Here are a small network's activations along a few directions, averaged over the inputs that share one value of a field.
Values that are neighbours, or in one group, have similar rows; names and order tell nothing.
In the rows, zero is written as 500.
Random noise pushes rows far along 2 fixed directions. That doesn't count. These rows show it; they differ only by the noise:
[457, 659, 564, 416, 486, 634, 544, 629, 438, 550, 411, 555, 446, 462, 504,
 483]
[668, 877, 611, 437, 459, 575, 498, 512, 450, 620, 418, 444, 659, 495, 571,
 615]
[665, 632, 664, 802, 135, 558, 400, 288, 415, 500, 509, 563, 654, 539, 422,
 719]
[372, 461, 569, 573, 350, 649, 518, 574, 418, 469, 449, 653, 359, 469, 409,
 478]


U, 14 values:
u12: [699, 352, 415, 735, 274, 687, 430, 258, 699, 438, 537, 548, 409, 560, 495,
 608]
u5: [306, 148, 486, 477, 645, 607, 677, 347, 545, 180, 360, 592, 246, 376, 404,
 464]
u13: [743, 335, 600, 424, 348, 519, 499, 427, 712, 329, 475, 398, 472, 459, 549,
 567]
u2: [527, 656, 541, 460, 310, 420, 259, 416, 340, 560, 559, 360, 588, 524, 433,
 461]
u7: [743, 600, 496, 526, 534, 675, 567, 326, 459, 672, 393, 358, 560, 664, 640,
 862]
u10: [220, 290, 420, 510, 733, 399, 385, 667, 445, 442, 532, 455, 416, 622, 427,
 360]
u9: [521, 672, 700, 552, 345, 598, 565, 395, 470, 606, 457, 508, 634, 590, 444,
 483]
u14: [754, 608, 629, 662, 279, 664, 591, 301, 423, 403, 556, 566, 697, 622, 592,
 646]
u8: [710, 302, 262, 715, 494, 344, 364, 151, 466, 749, 599, 756, 816, 479, 607,
 784]
u11: [379, 543, 521, 478, 410, 495, 396, 608, 414, 465, 409, 626, 443, 396, 419,
 410]
u6: [ 98,  42, 467, 894, 361, 217, 503, 429, 603, 411, 727, 501, 252, 439, 234,
 439]
u4: [635, 893, 504, 257, 664, 226, 290, 534, 550, 622, 509, 394, 733, 763, 609,
 554]
u1: [326, 249, 221, 489, 516, 267, 696, 727, 648, 309, 700, 568, 401, 317, 375,
 376]
u3: [650, 480, 589, 686, 669, 285, 430, 500, 432, 490, 679, 244, 686, 425, 591,
 292]
U is arranged as a line.
Going along U from u5 by way of its neighbour u13, in what order are u10, u8, u6, u4 met?
Answer: u4, u10, u6, u8
Which values are neighbours of u14? Give them in the order they are listed.
Answer: u7, u9
Fewest steps between u3 and u12?
Answer: 8

W, 18 values:
w7: [453, 454, 585, 564, 357, 678, 586, 449, 524, 319, 385, 549, 382, 436, 343,
 455]
w12: [460, 612, 634, 488, 434, 447, 298, 503, 343, 532, 559, 451, 688, 567, 490,
 448]
w9: [615, 457, 443, 694, 310, 433, 514, 367, 575, 625, 685, 582, 681, 402, 488,
 561]
w17: [459, 251, 471, 620, 446, 326, 330, 478, 603, 303, 546, 451, 417, 526, 437,
 502]
w10: [495, 638, 456, 440, 462, 512, 510, 573, 410, 646, 603, 663, 528, 451, 564,
 535]
w5: [658, 394, 594, 671, 467, 475, 379, 254, 529, 321, 469, 386, 501, 603, 418,
 664]
w15: [682, 374, 424, 524, 440, 636, 452, 470, 625, 414, 418, 462, 414, 589, 541,
 636]
w1: [536, 421, 535, 595, 326, 583, 726, 426, 514, 486, 512, 596, 394, 369, 518,
 516]
w3: [581, 779, 455, 455, 732, 285, 505, 504, 469, 555, 583, 385, 763, 399, 619,
 460]
w11: [569, 595, 690, 471, 530, 540, 479, 492, 531, 438, 449, 241, 636, 592, 505,
 514]
w6: [736, 516, 448, 587, 449, 494, 562, 219, 673, 523, 476, 506, 563, 482, 583,
 784]
w4: [775, 612, 323, 458, 486, 304, 498, 291, 620, 649, 548, 399, 659, 401, 619,
 687]
w14: [612, 622, 283, 410, 813, 337, 546, 526, 540, 576, 541, 279, 634, 503, 673,
 474]
w16: [582, 447, 743, 782,  33, 642, 351, 278, 412, 501, 468, 685, 487, 609, 363,
 691]
w18: [394, 478, 494, 721, 404, 368, 440, 505, 288, 619, 588, 627, 661, 558, 370,
 526]
w2: [499, 461, 582, 696, 400, 338, 348, 532, 466, 400, 621, 364, 525, 589, 337,
 413]
w13: [341, 548, 656, 553, 409, 641, 397, 518, 370, 458, 438, 497, 456, 634, 427,
 491]
w8: [516, 450, 593, 704, 192, 628, 506, 254, 435, 518, 477, 805, 572, 600, 469,
 632]
A value of W combines one of 3 hidden first parts with one of 6 second parts; all combinations occur once.
Changing only the second part turns w10 into w12. w9 has the same second part as w10; what does that change turn w9 into?
Answer: w2
Changing only the second part turns w11 into w1. w5 has the same second part as w11; what does that change turn w5 into?
Answer: w6
Changing only the second part turns w16 into w18. w15 has the same second part as w16; what does that change turn w15 into?
Answer: w14

D, 12 values:
d6: [602, 374, 437, 393, 580, 336, 415, 492, 715, 365, 478, 375, 490, 530, 499,
 478]
d11: [486, 636, 504, 649, 340, 389, 411, 624, 501, 593, 591, 592, 684, 611, 403,
 509]
d2: [743, 842, 761, 450, 344, 536, 618, 456, 619, 587, 475, 323, 647, 396, 537,
 599]
d10: [608, 427, 628, 889, 277, 457, 319, 284, 278, 364, 606, 483, 701, 714, 435,
 597]
d9: [591, 701, 655, 407, 512, 708, 618, 455, 496, 436, 362, 459, 534, 408, 532,
 461]
d12: [515, 477, 412, 561, 354, 717, 399, 448, 524, 473, 339, 629, 333, 634, 472,
 650]
d5: [388, 229, 310, 694, 532, 530, 652, 439, 601, 537, 622, 615, 427, 427, 513,
 503]
d4: [262, 549, 619, 575, 602, 387, 441, 614, 376, 475, 528, 356, 391, 538, 342,
 416]
d7: [457, 142, 415, 560, 448, 342, 400, 496, 530, 440, 635, 418, 317, 477, 507,
 508]
d3: [762, 656, 630, 471, 425, 687, 476, 186, 510, 646, 370, 529, 746, 676, 642,
 796]
d8: [510, 483, 563, 634, 223, 378, 233, 350, 288, 556, 637, 662, 735, 393, 421,
 498]
d1: [462, 387, 260, 506, 647, 390, 731, 475, 513, 411, 558, 599, 381, 347, 515,
 444]
A value of D combines one of 2 hidden first parts with one of 6 second parts; all combinations occur once.
Changing only the second part turns d3 into d2. d12 has the same second part as d3; what does that change turn d12 into?
Answer: d9
Changing only the second part turns d5 into d4. d1 has the same second part as d5; what does that change turn d1 into?
Answer: d10
